Each row below holds a small network's activations on one input, seen along a few directions.
Each table varies a few parts of the input and shows all the possible inputs, shuffled.
Descriptions start from the smaller parts, as in this example, which fits no table here: one of 2 separate values, together with either a single point or one of 9 places along a line or (one of 5 places around a ring, together with one of 6 places along a line).
Shared parts are said once, and a part with two or three values counts as separate values.

Other details of the inputs vary at random and push rows far along two fixed directions, the same in every table; ignore that.

Rows:
R1: [ -8   8 -18   0 -15  -3  11  -5 -14   0   8   8 -10  -3  -5]
R2: [ -9 -11  16  11  -9  15  -2   0  23   4   4  10   5 -14  -2]
R3: [ -9 -16  23  -6 -15   3  -9  -3  15   3   2   5   3 -19   2]
R4: [-42 -16 -53 -56  30  40  34 -23  -9  20 -30 -15  30   2  -7]
R5: [ 54  52 -10  26  42 -11  -4  -1 -23  15  -6  53 -51  29 -15]
R6: [ -7  10  -4 -18 -13 -11   7  -3 -12   0   6   6 -11  -9   1]
R7: [ -2  -4  15  11 -11   9  12   7  13   4   8   8  15 -15   5]
R8: [-10 -19 -13  11 -23   0 -23  -3   1  -2  16  12   3  -7   2]
R9: [-12  -5 -30 -77  55  25  11 -26  -8  14 -65 -31  27   3  -4]
R10: [  5   1  -1  11 -13   1  -7   2 -17 -18  14 -20   8  14  -4]
R11: [ 49  44 -13  27  27 -13   2  -9  -3  -2 -19  32 -34  18 -21]
R12: [  4  10  21   8   1  12   2  12   5  -7   7 -13  17  17   0]
R13: [ 64  57   8   7  33 -34 -13 -12   8  22 -24  35 -56   4 -18]
R14: [ -3 -10  25   3   4 -17   7  -4  12  -5   8 -14   0   7  30]
R15: [  6   7 -12  21  13  -3  -4  -2  13   5 -10 -14   2   3 -22]
R16: [  0   9  17  16   2   3   1  12  13 -12 -10 -15  16   5  -6]
R17: [  1   0  -5  20 -12  -9  -8   3  -8 -22  -3 -21   7   2 -10]
R18: [  1 -10   8  -4 -22 -11  -2   0  -7  -6  13   0   4 -25   6]
R19: [-15   7  22  -9 -21  -7  11   9   3   2  10   4   4  -7   5]
R20: [-12 -17  -9  17 -12  10 -13   1  14   3  14  19  12   0  -2]
R21: [ -6   2  31   0   2  -4 -13  21 -12  -1   5 -10   9   8   6]
R22: [  0 -13  -8  13 -23  -3   3  -3  -9  -5  14   1   6 -18   1]
R23: [ -6 -17   8  -4 -20  -4 -15  -7   4  -6   9   2  -6 -24   0]
R24: [-11 -12 -14   4 -27   2  11  16 -10  -8  12   3  -9   1   0]
R25: [  1   0   8   6  -8 -21 -20   3   6  -7   0 -30   0 -13 -10]
R26: [ -9 -17  -1  22 -13  12  -2  -5  14  -2  10  10   3 -11  -9]
R27: [  0  -9  -6 -14 -10  -7 -25  -7   1   4   6  19  -7 -11   6]
R28: [-10  -9   1 -12 -25  -6   6  19  -7  -8  11   1 -10  -6   6]
R29: [ 0 12 15  7 20 10 -3 17 -7  6 -2  2  5 15  1]
R30: [  0  -3  -9  21  -9 -13 -15   0   3  -5  -1 -29   2  -6 -16]
R31: [-11 -10  10   9 -11  11 -14   7  23   7  10  19  13  -4   6]
R32: [ 42  25 -46 -56  75 -12  15 -52 -18  26 -41  24 -52  15  18]
R33: [-18   9  13   7 -15   7  18  12  11   3  11   7   8  -2   1]
R34: [  1  -7  23  -4 -17  -5   5   4   5   3   7   5  11 -20   8]
R35: [-37 -23 -38 -69  32  49  35  -2   2  23 -38 -14  25   4   4]
R36: [  1   4  -8   9   8  -1 -12   7 -29  -3   3  -5  -5  12  -3]
R37: [ -2 -11  -3  21 -14   6  12   2   4  -2  13   8  14 -12  -3]
R38: [  7  13   7  13  14  -1  -5   4  22  10 -13 -14   3  -1 -14]
R39: [ -6 -14  -2  27   7  -5  15  -7  10  -9  14 -11   3  15  18]
R40: [  2   3  11   3 -11 -17 -13   6  -6 -23  -4 -23   5  -4  -4]
R41: [ -8 -20  -7  13 -21   4 -11 -10   1  -5  10   4  -5 -17  -6]
R42: [ -4 -17  -7  19  -3 -14   6 -11  -3 -13  15 -18  -5   9  22]
R43: [ -5  -3 -17   4  -5  12  22  14   0   2   3  17  -9   9  -6]
R44: [  6   4  15  -5 -11  -7 -12   5 -14 -18  13 -22   6   7   2]
R45: [ 54  48   4  -8  13 -20  13   6  -4  19 -10  66 -67  11  -2]
R46: [-33 -33 -30 -79  31  34  -5 -25   5  28 -38  -7  33  -8  10]
R47: [ -6  -1  15   0  -2 -10 -19  17 -24 -10  11 -15   2   4   4]
R48: [  6   7  30  -5  -7  -2  -6   9  -2  -9   7 -17  13  12   4]
R49: [  3   3   3  18  -2  10   2   6  -4 -13  12 -14  16  20  -8]
R50: [ -5  -8  16  18  10  -3  15  -1  19  -3   9 -11   4  12  26]
Each input here is: one of 5 places around a ring, together with either a single point or one of 4 places along a line or one of 5 places along a line.
Changing only the place on the ring of 5 turns R4 into R19. The same change can be made to R20. Which row results? -> R46
Changing only the place on the ring of 5 turns R24 into R28. The same change can be made to R41. Which row results? -> R23
Which other rows does R2 become when the place on the line of 5 takes its other values? List them by row number. -> R7, R31, R33, R35
Start at R13 and move only the place on the ring of 5, one step at a time. The first step leads to R25. Which rows follow, in order? -> R30, R15, R38

Rows:
R51: [-19 -22 -64 -49  52  34   7 -37 -11  18 -38 -24  14  10 -10]
R52: [-20  -5 -36 -86  40  21   6 -21 -27  17 -46 -27  10  -5  -2]
R53: [-11 -16  18  59 -36 -16  -2  17   6 -30  38 -22  11   1  13]
R54: [ -5   2  54  41 -30 -13   4  30  12 -23  32 -24  24   9   8]
R55: [ 33  26 -38   4  23  -5  -2 -11 -20  10 -16  27 -29  13 -19]
R56: [ 29  40  -4  24  14 -14  19   2  25  28  -6  59 -50  -3 -11]
R57: [-64 -52 -27 -55 -10  42   8 -10   8  -4  -5 -30  59 -15   9]
R58: [ 22  17 -13 -15  23  12  17   4  -3  19 -12  55 -40  25  10]
R59: [ 50  41  12  -4  11 -38   2  -9 -12   5   0  33 -53   8   7]
R60: [ 42  48 -13  22  10 -15   3   0 -26   3   3  39 -51  14 -15]
R61: [-23 -20 -48 -77  31  39  12 -36  -4  40 -30   6  17 -10  11]
R62: [ 55  45  13  27  35 -19   0  -9   7   5 -11  29 -35  18   2]
R63: [-24 -27  42  39 -47  -8 -16  22   5  -8  45  17  14 -26  12]
R64: [-50 -61 -24 -49 -11  45  13  -8  10   2 -16 -44  56 -35  -3]
R65: [-28 -32  29  17 -35 -14 -27  12  13 -21  22 -41  21 -10   6]
R66: [-16   6 -29 -67  56  40  15 -15 -17  20 -50 -28  27  10 -11]
R67: [ 42  33  -8  14  -7 -15   3 -20   5   9  -8  61 -49  -7 -12]
R68: [-24 -21  38  39 -22   3 -18  19  23 -20  19 -42  40   5  -2]
R69: [-24 -30  31  16 -33 -19 -12  13  10 -26  21 -42  23 -13  22]
R70: [ -5   0  42  50 -33 -10 -20  36  12 -22  23 -20  29   4 -10]
R71: [-13 -11  25  47 -43 -17  10  23  -4 -27  44 -18  12   7   8]
R72: [ 50  38  -1   4   9 -34 -22  -2 -12   6 -10  36 -49   1 -12]
What is each input in this table made of? -> either one of 2 separate values or one of 5 places along a line or (one of 3 separate values, together with one of 5 places around a ring)
Which other rows does R69 become when the place on the ring of 5 takes its other values? List them by row number. -> R52, R59, R65, R72

Rows:
R73: [  0   2  20  41 -12   6  14  14  27   4  22  29  -1   6   7]
R74: [  6  14  19  26 -12 -17  -5  21 -12  -7  19  -2  -6   7   0]
R75: [-19  -9   1 -35  20  16  -5  -8  -4   4 -24 -33  31  -5  -4]
R76: [ 10  17   7  35 -17 -19   0  14  -5 -21  17 -12  -9  16  -7]
R77: [-25 -25 -36 -30  -2  29  11 -13 -20   0  -2  -9  23  -5  -2]
R78: [  9  -7   1  33 -26  -6  -4  -6  -2 -10  30  19  -8  -7   4]
R79: [-32 -24 -17 -48  -1  16   8  -2  -6  10 -10 -14  10  -8   6]
R80: [-29 -31 -15 -41   6  13   4 -14   6  12 -10 -15  10 -12  14]
R81: [  8  18  33  16 -11 -14  -6  17 -10 -12  15  -2  -4   8   2]
R82: [-18 -14  -7 -39  18  21  -2   3 -10  -1 -18 -28  28  14   4]
R83: [-31 -36 -30 -25   5  14   0 -14  -2   6  -8  -8  14  -9  10]
R84: [ 14   6  18  40  -4 -17   2   9   6 -14  12 -10  -8   8   4]
R85: [  1  -4   5  30 -31 -15 -19  10   5  -6  17  21 -14 -15  -8]
R86: [ 91  80 -25 -36  51 -25  18 -34 -19  37 -35  97 -95   8  -5]
R87: [  4   1  21  17 -31 -17 -16  11  13  -1  17  14 -18 -17  -4]
R88: [-30 -17 -14 -16  13  40  18   0  22  18 -17  -1  33  -3  -8]
R89: [ 72  65 -70 -46  92  -2   9 -55 -19  37 -70  42 -64  23 -28]
R90: [ 12   9   8  40 -10 -22  -3   1   6 -19  16 -13  -8  13   1]
R91: [ 11   7  30  12 -33 -20  -5   7  15  -5  13  16  -7 -22   2]
R92: [-23 -19 -14 -25  25  11   3 -10  -7   8 -13 -33  26   2   9]
R93: [ -3  10  18  34 -18  10  18  25  16   2  21  30  -2   9  -1]
R94: [ 16   4  29  25  -6 -14 -18  10   9 -12  15   0  -3  13  11]
R95: [ 17  10  29  23 -11 -11 -26  15   9 -11   8   0   0   6  -6]
R96: [-19 -12 -17 -21  18  17  18   3 -12  -4 -19 -38  22   9  -2]
R97: [-21 -13 -13 -25  19  13  -5  -4  -6   9 -19 -33  29  -6  -7]
R98: [ 11  11  36  24  -5 -18 -10   6   2 -10  16  -3  -4   5  10]
R99: [-34 -29 -34 -34   0  19   5  -3 -14   4 -10  -8  14  -6   2]
R100: [ 16  12  20  41 -11 -15  -6  15   7 -14   7 -10  -5   0 -12]
R101: [ 10  -1   1  32 -31  -4 -12  -1  -2  -9  23  19  -4 -14 -12]
R102: [-22 -25  -6 -46   5  11  15 -18   7   8 -14 -14  21 -17  19]
Changing only one part turns R75 into R98. The same change can be made to R89. Which row results? -> R90
What is each input in this table made of? -> one of 3 separate values, together with either a single point or one of 4 places along a line or one of 5 places along a line
List by row number the other rows that have the choice among 3 separate values in common with R79. -> R74, R76, R77, R81, R82, R86, R93, R96, R99
Which other rows does R86 become when the choice among 3 separate values takes its other values? List them by row number. -> R91, R102
Start at R102 and move only the place on the line of 4, one step at a time. The first step leads to R80. Which rows follow, in order? -> R83, R78
